A small network was trained on invented records. Each row is its activation on one of them, seen along a few directions.
Records have a field called Bopar. Each example row is followed by its value.
The word missing means that the record has no Bopar.
Other fields move the rows too, some of them a lot.
In the rows, 500 means zero.
Strong random noise was added to every row along 9 fixed directions; ignore it. To show where, here is one row again and again, with new noise each time:
[452 757 413 448 662 235 695 370 329 437 623 559 274 518 483 546 452 547
 292 425 464 260 533 280]
[598 468 199 213 586 403 371 477 566 279 192 466 536 427 491 446 548 377
 578 572 636 522 541 595]
[589 733 475 455 233 451 418 289 504 540 714 408 459 452 594 476 554 622
 380 529 434 556 481 399]
[493 578 550 559 580 551 570 606 294 497 523 632 518 469 412 466 553 481
 372 285 518 405 277 381]
[658 580 270 404 477 522 410 576 457 457 284 288 395 425 496 416 512 176
 422 611 540 505 485 654]
[417 437 635 709 604 652 588 754 285 566 454 617 544 496 341 438 550 340
 450 345 558 467 309 548]
[533 625 407 487 521 300 482 353 395 478 513 438 380 411 595 578 502 435
 356 562 566 429 638 466]
[577 808 490 496 273 697 659 523 617 470 656 378 387 638 468 278 494 536
 442 558 247 538 457 442]
[240 560 386 306 307 212 436 188 559 477 685 493 480 619 315 432 583 694
 678 815 572 603 647 584]
[307 596 591 668 671 454 655 598 175 412 419 585 481 462 467 519 609 433
 218 539 591 325 608 377]
[395 330 686 724 513 691 551 703 642 410 317 545 663 449 603 436 590 512
 485 518 538 642 697 563]

[420 423 606 585 504 291 538 352 662 631 702 482 420 446 638 613 441 703
 455 396 471 497 558 443] | b3
[494 293 659 678 428 687 481 685 803 631 442 370 509 487 561 413 447 410
 569 475 401 664 520 664] | missing
[290 475 664 638 343 564 596 730 562 677 574 348 409 514 424 340 560 618
 259 493 376 582 411 447] | b7
[200 713 439 369 548 221 610 423 430 479 621 552 390 534 395 468 571 783
 209 401 410 369 442 140] | b4
[670 447 360 382 393 346 261 373 472 558 483 411 489 337 540 559 563 404
 565 495 689 588 418 651] | b4
[465 600 467 402 425 480 529 325 471 364 587 532 579 607 483 494 575 600
 652 813 559 515 672 527] | b2
[131 489 664 693 668 553 723 601 423 272 274 522 613 538 584 493 640 565
 238 789 518 357 927 405] | b3
[337 548 688 498 388 736 765 543 828 192 429 490 680 600 647 319 712 895
 304 729 362 532 799 260] | b1
[558 375 684 820 686 547 688 726 513 748 576 434 281 479 519 532 350 283
 449 297 438 423 421 591] | missing
[480 383 488 353 330 507 310 446 698 575 480 507 663 453 461 460 536 695
 480 374 475 643 301 417] | b1
[434 511 574 625 400 433 644 441 711 637 723 341 334 618 520 478 413 521
 595 728 400 567 687 618] | b2
[567 637 595 535 449 466 604  88 336 474 842 672 568 637 553 677 503 640
 730 762 611 430 701 521] | b6
[506 478 552 541 512 451 384 381 380 672 622 637 569 439 496 671 449 514
 555 301 539 499 350 434] | b6
[454 308 589 571 537 318 353 379 240 722 698 712 559 507 277 683 458 483
 793 380 746 555 378 667] | b5
[643 645 329 322 449 491 395 540 710 291 267 277 462 302 760 454 530 549
  98 415 343 496 580 230] | b5
[387 575 599 513 396 408 403 522 267 370 472 600 644 296 679 511 711 834
 197 396 604 540 540 206] | b7

Here are new rows. What is Bopar for each?
[511 471 641 686 833 379 729 544 566 555 551 620 322 454 651 643 304 513
 349 169 387 289 550 299] | missing
[570 659 748 601 242 805 501 287 300 417 715 673 819 532 576 526 723 734
 465 632 534 495 533 343] | b1
[573 697 666 843 556 623 836 612 263 463 586 398 302 562 617 493 533 289
 389 750 555 413 840 615] | b4
[401 478 468 428 599 331 421 335 235 377 475 731 645 447 428 598 625 561
 571 534 757 447 546 481] | b4
[612 599 330 341 533 448 471 497 425 398 371 401 407 391 610 489 573 464
 294 500 500 400 494 377] | b7
[291 440 624 596 274 606 339 547 384 533 435 415 651 390 543 451 745 561
 279 686 549 599 567 466] | b7
[241 215 402 345 592 339 438 634 711 479 264 389 521 477 327 356 615 534
 524 627 596 553 486 608] | missing
[951 639 581 618 426 892 452 426 392 362 477 562 718 414 839 598 521 429
 561 446 515 507 573 506] | b3
